A small network was shown many inputs. Here are its activations along a few directions, one row for each input.
Each table varies a few parts of the input and shows all the possible inputs, shuffled.
A made-up example of a description, with smaller parts first: line(6) and (point or ring(11) or (values(2) and ring(8))).
Shared parts are said once, and a part with two or three values counts as separate values.
(in the rows, 128 means zero)

Other details of the inputs shift rows strongly along two fixed directions, in all tables alike. That doesn't count.
These rows show it; all are for the same input, with only those details redrawn:
[128 116  80  66 189 121 128 155 112 139 108 104 149 126 138 156]
[133  81 141 182 107 118 191  47 139 160 125 165 187 174 117 183]
[122 121 115  98 159 111 141 147 108 134 122 131 141 131 137 150]
[103 158 151  90 145  81 121 206  79 106 146 160  92 113 141 117]
[143  78  74 107 170 142 161  80 140 164  98 108 192 155 128 189]
[ 96 150 208 166  82  66 157 156  87 107 166 208  97 139 127 122]
[117 125 114  90 164 104 131 161 104 129 123 130 130 125 138 145]
[102 141 190 156  95  76 156 146  94 114 158 194 111 141 125 133]

Table:
R1: [125 130 100  74 168 109 133 157 121 131 140 124 118 114 144 129]
R2: [170 121  61 121 186 197 102 104 168 147 107  57 154 130 144 123]
R3: [146  97 138 194 115 149 169  13 156 153 136 152 170 168 130 151]
R4: [117 155 197 184  90 102 141 103 111 103 175 194  98 139 139 107]
R5: [137 172 125 121 163 153  80 194 105 110 121  97  95 117 145  87]
R6: [ 70 178 224 174  25  88 115 123 145 121 176 240  51 118  95  79]
R7: [128 121 169 194 115 133 161  59 115 146 130 162 149 167 130 137]
R8: [109 158 200 177 105  98 131 126  88 102 152 189 101 140 132 112]
R9: [155  67  69 107 131 160 151  66 164 155 103  75 181 121 113 176]
R10: [135 170 116 115 162 149  72 200 102  93 117 105  94 108 146  91]
R11: [149 145  96 137 148 163  94 133 148  97 128 104 121 120 144 120]
R12: [150 112  80  98 143 161 115 135 166 143 113  58 148 124 128 120]
R13: [153 160  78  93 183 169  70 178 135 101 121  79 105 100 152  93]
R14: [135  88 148 205  56 135 152  72 158 125 119 136 171 166 104 159]
R15: [129  98 168 179  46 109 169  75 139 122 147 158 139 128 108 156]
R16: [143 120  78  98 186 149 116  95 138 128 119 101 144 125 154 149]
R17: [114 138  73  43 168 165  82 131 177 166 101 105 107  99 116 115]
R18: [ 94 132 184 189  32 119 134  55 178 143 148 223 106 137  90 121]
R19: [129 157 187 216  77 129 116 129 116  84 144 174 108 144 126 113]
R20: [139 119 107  80 139 135 131 145 131 144 120  80 128  98 121 124]
R21: [ 90 165 215 158  93  64 153 174  79 118 169 198  85 133 125  96]
R22: [120 131 123  80 133 120 117 181  94 127 108  96 114  97 121 122]
R23: [130 115  75  58 199 127 128 158 111 144 107  97 147 124 137 149]
R24: [136 141 106 100 181 142 116 118 124 133 131 110 125 123 149 114]
R25: [138  86 134 169 113 124 195  43 158 174 143 154 170 164 122 156]
R26: [110 148 195 185  53 102 128 161 114 104 144 156 103 140 112  97]
R27: [137 141  92  73 215 148 102 145 104 146 101  80 133 123 149 120]
R28: [130 120 158 183  49 118 137 113 156 100 150 150 127 138 120 126]
R29: [136 100 140 190 122 144 158  34 134 139 119 151 174 171 128 171]
R30: [132 119 112 124 117 137 108 153 134 119 105  94 139 129 121 122]
R31: [137 131 107 109 117 134 103 163 146 110 127  94 121 112 130 106]
R32: [120 151 128 104 117 119  89 209 110  92 121 106 104 113 125 103]
R33: [144  89 132 194  61 141 155  64 178 128 134 128 163 155 112 146]
R34: [106 107 162 199  37 134 148  13 197 153 138 212 135 152  83 149]
R35: [135 121 103  78 136 132 125 149 127 134 121  85 123  92 123 123]
R36: [145  87  75 100 164 135 157  84 153 155 122 114 167 140 140 171]
R37: [142 104  91  96 174 136 163 101 150 175 128 105 156 139 135 143]
R38: [129  85  51 101 132 175 114  31 211 168  90 125 167 132 105 180]
R39: [144  79  82 103 136 149 139  97 134 143  84  79 174 121 113 181]
R40: [135 172 137 147 132 146  90 167 127  98 149 123  86 112 146  79]
R41: [138 174 120 123 149 143  77 188 122  81 141 115  85 101 151  86]
R42: [102 167 177 107 141  80 136 201  79 128 152 156  86 121 135  93]
R43: [123 138 110  75 166 106 130 169 116 132 145 128 110 109 145 114]
R44: [107 146 161 101 105  96 115 197  82 105 128 128  93  92 115 108]
R45: [112 141 144  91 113 103 112 193  86 102 122 119  96  91 120 121]
R46: [148  98  86 125 184 164 135  65 132 157  93  98 179 153 137 158]
R47: [135 144 106  93 128 133  95 187 138 110 130  86 106 105 136  94]
R48: [136 161 120 134 150 149  82 178 109  90 119 112 104 119 141 104]
R49: [117 190 150  84 172 108  95 192  91 109 155 128  67 100 158  74]
R50: [143  79  73 106 174 142 159  80 140 165  97 105 191 153 129 188]
R51: [146  84  92 101 146 153 148 101 135 170  84  65 172 127 109 161]
R52: [114 154 153  87 104  96 110 200  99  97 149 129  76  76 126  93]
R53: [104 154 160 103 142  84 129 194  82 120 145 157  97 115 137 106]
R54: [136  98 154 200  70 140 158  80 157 150 120 120 166 169 100 138]
R55: [136 136 171 226  89 150 136  91 132 122 134 150 134 159 121 115]
The inputs of R38 and R34 match in every part but one. If R29 is changed in the same way as R38 into R34, which row does it become?
Answer: R8
The inputs of R22 and R45 match in every part but one. If R26 is changed in the same way as R22 into R45, which row does it become?
Answer: R32
What is each input in this table made of?
Answer: line(5) and (point or (values(2) and ring(5)))
Which other rows does R30 become when the values(2) part takes its other values? List them by row number.
Answer: R31

Table:
R56: [148  86  92 158 128 160 150  29 171 154 108 122 180 154 123 168]
R57: [111 139 168 160  87 114 134 111 134 113 153 169 109 130 122 124]
R58: [119 147 180 176  92 114 139 113 130 121 160 175 111 141 127 100]
R59: [125 143 140 139 138 131 124 119 133 130 132 134 117 138 136 109]
R60: [125 135 133  90 183 108 142 148  87 137 123 131 129 129 144 139]
R61: [128 136 114  91 139 127 110 146 140 133 131 113 115 113 128 116]
R62: [125 134 118 117 133 128 109 161 123 107 116 121 124 118 128 135]
R63: [120 148 131 125 124 125 110 141 125 111 132 157 104 121 131 121]
R64: [ 95 126 191 153  83  66 178 121  96 138 162 192 117 145 112 138]
R65: [158  90 104 175 142 172 164  53 156 163 110  88 185 163 124 156]
R66: [104 133 166 154  77 111 127 122 135 122 139 177 103 129 109 121]
R67: [135 147 117 107 166 144 111 140 125 136 132 106 109 121 140 106]
R68: [128 125  97  70 148 139 108 146 143 142 117  97 122 110 130 119]
R69: [121 117  84  46 195 109 137 162 104 145 115 105 139 114 144 153]
R70: [130 136 140 124 120 119 123 160 123 114 134 117 120 123 133 117]
R71: [124 138 106  86 141 132 105 144 134 123 123 117 116 108 126 125]
R72: [109 137 136 113 112 117 113 142 132 123 131 140 106 110 120 116]
R73: [124 154 117 116 156 138 100 139 126 122 116 138 114 124 131 122]
R74: [128 146 134 117 126 125 121 141 128 120 143 138 105 126 138 106]
R75: [120 147 182 189  88 114 132 120 107 106 143 162 119 145 126 120]
R76: [150 130  89  97 167 143 117 160 122 126 118  78 130 113 141 121]
R77: [112 137 163 153  81 118 128 117 134 120 144 175 110 131 112 127]
R78: [130 124 121  98 122 126 117 160 122 128 115 100 123 115 128 116]
R79: [117 140 176 190  86 117 128 129 112 105 144 175 123 140 122 127]
R80: [126 129 115 105 127 132 108 161 120 112 114 118 124 117 120 135]
R81: [116 132 175 177  77 105 137 128 120 102 146 159 117 136 122 126]
R82: [133 126 163 157  85 116 144 130 121 124 146 134 118 126 117 117]
R83: [140 127  87  92 165 140 101 156 120 113 108  87 130 116 142 137]
R84: [151  55 105 153 157 142 200  19 145 181 107 134 216 175 124 195]
R85: [127 137 113  95 144 133 113 145 139 129 133 115 115 116 140 117]
R86: [119 145 171 182  93 126 126 125 108 111 134 165 122 146 127 130]
R87: [132 143 120 114 153 138 120 141 130 129 139 120 110 120 137 100]
R88: [114 154 178 179  98 115 129 106 123 116 146 176 108 139 125 114]
R89: [138 135 120 118 137 127 117 159 119 117 129 107 126 123 141 118]
R90: [112 143 169 175  97 112 126 109 124 114 153 178 108 135 127 113]
R91: [126 136 177 179  80 110 151 134 122 117 156 148 115 128 125 114]
R92: [130 138 117  96 136 132 116 146 135 137 139 112 111 107 128 113]
R93: [126 132  86  83 162 140  95 146 140 125 111 115 120 112 133 137]
R94: [123 126 117 100 123 127 114 158 120 116 110 106 125 111 122 124]
R95: [126 123 139 140 100 119 129 128 125 113 128 130 130 129 114 132]
R96: [138 127  83  92 163 147  99 161 120 112 101  99 130 120 141 139]
R97: [157  85  87 153 140 168 163  38 178 169 115 104 179 153 125 156]
R98: [147  85  90 169 136 167 144  31 172 159 102 136 185 160 116 169]
R99: [136 132  90  84 164 142 114 146 142 138 128  95 119 106 138 117]
R100: [122 140 137 110 117 124 126 146 134 136 138 127 105 104 124 105]
R101: [104 123 114  67 153  95 147 162 101 150 120 125 131 119 126 141]
R102: [135 135 125 124 144 130 116 156 117 116 129 109 126 130 138 111]
R103: [159  83 100 171 137 168 165  56 156 157 115  93 185 159 122 152]
R104: [132 139 153 163 120 128 132 127 120 124 135 127 133 144 131 118]
R105: [116 130 146 107 143  85 153 148  88 129 143 158 120 128 141 139]
R106: [127 137 145 129 108 111 124 160 122 116 136 122 117 120 123 114]
R107: [149  81 100 178 125 163 153  42 154 147 107 111 197 162 122 170]
R108: [139 121  96  88 149 136 118 161 127 137 110  78 131 100 128 119]
R109: [128 121  93  86 144 139 102 163 126 124  97  97 131 109 120 139]
The inputs of R84 and R64 match in every part but one. If R79 is changed in the same way as R84 into R64, which row does it become?
Answer: R80
The inputs of R85 and R59 match in every part but one. If R81 is changed in the same way as R85 into R59, which row does it become?
Answer: R75
What is each input in this table made of?
Answer: line(6) and (point or (values(2) and line(4)))
Start at R100 and move only the line(6) part, one step at a time. The first step leads to R92. Which rows follow, in order?
Answer: R99, R97, R87, R67
Which other rows does R58 become when the values(2) part takes its other values? List them by row number.
Answer: R102
Which other rows agree with R109 in the line(6) part? List them by row number.
Answer: R66, R68, R72, R78, R94, R100, R101, R108
Which other rows does R74 become when the line(4) part takes its other values? List them by row number.
Answer: R56, R63, R97

Table:
R110: [150 100  81 117 153 156 124 118 136 138  97  87 165 138 132 153]
R111: [132 135  98 109 165 140 107 138 131 123 119 116 131 127 140 133]
R112: [116 160 152 121 121 108 111 189 108 108 146 132  97 118 135  96]
R113: [126 106 194 242  45 120 181  57 143 144 142 176 155 174 103 145]
R114: [115 118 121  84 175  97 159 127  97 154 126 146 145 131 133 158]
R115: [137 130  96 110 162 141 115 127 138 125 123 117 130 126 144 128]
R116: [120 103 187 223  44 123 168  47 151 142 139 176 145 157  98 137]
R117: [134 124 100 106 137 141 122 121 153 142 124 110 128 122 128 125]
R118: [129 134 120 124 145 138 113 135 121 119 117 131 126 131 131 130]
R119: [115 161 159 117 108 113 112 166 117 114 148 140  84 101 126  97]
R120: [128 143 120 113 148 135 106 141 113 114 120 120 119 120 135 127]
R121: [126 141  92  78 153 132  93 173 133 113 121 109 111 107 132 121]
R122: [124 115 192 227  65 126 174  42 146 143 151 181 141 160 112 132]
R123: [119 154 161 128 113 110 116 177  98 108 140 128  99 113 128  97]
R124: [139 122 125 128 133 137 137 124 131 133 128 105 132 125 129 126]
R125: [120 159 151 126 127 115 106 157 105 103 146 147  93 108 141 103]
R126: [133 109 181 224  55 117 176  62 146 126 158 174 147 165 120 138]
R127: [134 121 107 122 126 137 124 120 147 125 131 124 126 123 129 132]
R128: [143  96  73 104 153 162 121  98 167 157 100  88 162 132 121 145]
R129: [141 108  89 122 159 164 128  93 147 154  97  99 161 145 124 148]
R130: [119 150 154 124 104 116 112 154 119 103 144 144  93 105 129 108]
R131: [ 93 138 167  90 120  63 153 171  83 130 152 177 102 115 127 128]
R132: [141  99  77 104 148 163 122 103 159 156  92  88 162 131 118 150]
R133: [140  71  86  90 177 117 183  91 121 176 104 104 188 150 130 187]
R134: [120 151 135 111 131 110 105 188 111  99 136 126 103 116 142 109]
R135: [142 120 119 131 131 135 133 125 126 123 129 111 135 121 134 136]
R136: [123 153 151 127 118 112 123 169 114 111 151 134  99 120 136  94]
R137: [150 106  79 114 168 166 132  82 159 157 110  95 163 143 134 144]
R138: [119 159 147 109 128 106 103 198  89  90 139 125  91 102 135 104]
R139: [131 118 103 107 133 139 113 121 137 125 110 109 135 116 121 138]
R140: [142 106  89 121 159 162 129  83 145 153 100  94 162 140 124 147]
R141: [110 153 160 135  94 108 110 166 116 102 138 160  95 114 122 112]
R142: [113 162 158 132 126 115 111 160 116 115 147 154  96 126 131  98]
What is each input in this table made of?
Answer: values(3) and (point or (values(2) and ring(5)))
The inputs of R137 and R136 match in every part but the values(3) part. If R140 is changed in the same way as R137 into R136, which row does it become?
Answer: R123
Start at R134 and move only the ring(5) part, one step at a time. The first step leads to R126. Which rows follow, in order?
Answer: R135, R138, R110
Which other rows does R135 become when the values(2) part takes its other values? List them by row number.
Answer: R124
